m = array([ 4.27,  2.40,  4.89,  1.30, -1.11,  6.03,  2.78,  6.95, -0.43])
Report the entry just right of 4.89.
1.30
Report the median entry.
2.78
The entry just left of 2.40 is 4.27
The maximum is 6.95
The entry just right of 2.40: 4.89

x =
array([[33, 77, 55, 70, 65, 42, 90, 54,  3, 54, 37, 63, 67, 65],
       [28, 71, 58, 68, 61, 46, 88, 54,  3, 52, 44, 58, 68, 60],
       [56, 38, 75, 68, 54, 78, 40, 54, 63, 48, 81, 61, 41, 82],
       [63, 62, 43, 61, 72, 51, 35, 54, 89, 98, 89, 56, 23, 59],
       [19, 60, 44, 49, 38, 71, 63, 54, 60, 63, 49, 56, 87, 62],
       [63, 32, 47, 38, 33, 34, 61, 54, 84, 94, 53, 59, 25, 50],
       [62, 47, 44, 48, 51, 39, 55, 54, 95, 94, 62, 48, 20, 65],
       [67, 31, 72, 71, 60, 69, 31, 54, 62, 40, 68, 61, 36, 73],
       [15, 64, 38, 55, 37, 67, 69, 54, 61, 60, 46, 48, 82, 58],
       [46, 82, 51, 74, 63, 40, 86, 54,  6, 51, 27, 66, 67, 74],
       [28, 51, 70, 39, 42, 69, 49, 54, 63, 77, 47, 60, 85, 61],
       [39, 51, 71, 49, 45, 77, 55, 54, 82, 75, 31, 79, 47, 33]])
Find the bottom-right entry.
Answer: 33
The smallest entry in the last row is 31
Find the largest entry in the first column.
Answer: 67
Find the entry directly below 20.
Answer: 36
The first entry on the main diagonal: 33
The fifth entry in reading order: 65
Find the 2nd entry, reading row by row.
Answer: 77
Find the third entry, reading row by row.
Answer: 55
Find the 3rd entry from the end, reading row by row.
Answer: 79
The second entry on the main diagonal is 71
The entry just left of 78 is 54
The 5th entry from the end, reading row by row: 75
Find the second largest entry.
Answer: 95
Find the entry directly above the largest entry.
Answer: 48
The top-right entry -> 65
Find the entry just right of 98.
Answer: 89
Find the third entry on the main diagonal.
Answer: 75
Find the first entry of the largest entry's row.
Answer: 63
Find the entry in the bottom-left corner.
Answer: 39
The maximum -> 98
Find the entry just right of 41.
Answer: 82
Find the 4th entry, reading row by row.
Answer: 70
Find the entry just left of the largest entry.
Answer: 89
Find the 2nd entry from the end, reading row by row.
Answer: 47
The smallest entry in the first column -> 15
Find the second entry on the diagonal from the top-right corner.
Answer: 68
Find the third entry on the diagonal from the top-right corner.
Answer: 61
Find the entry directly below 73.
Answer: 58
Find the largest entry in the first row.
Answer: 90
The smallest entry in the first row: 3

arr =
[[-539  183 -332  698 -972  859]
 [-453 -363   59  717  905 -684]
 [-839 -806  394 -119 -171  225]
 [ 897 -732  179 -375  182  615]
 [ 518  789 -258 -808  885  298]
 [-973 -674 -235 -719  335 -216]
 [ 338 -937  433 -489  174 -894]
 [-740   12  165 -889 -357 -187]
 [  58 -116  -22 -494  392  329]
 [-879  621 -929 -268 -446  601]
 [-707 -509    4 -588  320 -539]
 [ 714 -804 -243 -693  890 -997]]
Indices start at 1.
The entry directly above the largest entry: -972
Find the bottom-right entry.
Answer: -997
Find the entry in row 3 and column 1.
Answer: -839
The entry in row 1 and column 2 is 183
The entry in row 3 and column 2 is -806
Find the entry just right of the largest entry.
Answer: -684
Find the top-right entry.
Answer: 859
The entry directly below -894 -> -187
The entry at row 1, column 3 is -332
Find the entry in row 3 and column 3.
Answer: 394
The entry directly below -375 is -808
Find the entry in the top-left corner.
Answer: -539
The entry directly below the largest entry is -171
Find the entry directly below 392.
Answer: -446
Find the entry just left of -187.
Answer: -357
The entry directly below -684 -> 225
The entry directly below 12 -> -116
The bottom-left entry is 714
Find the entry at row 2, column 3.
Answer: 59
The entry directly above -489 is -719
The entry directly above 789 -> -732
The entry just left of the largest entry is 717
Find the entry in row 2 and column 1.
Answer: -453
Find the entry just left of the smallest entry.
Answer: 890
The entry just right of -22 is -494
The entry just right of 179 -> -375
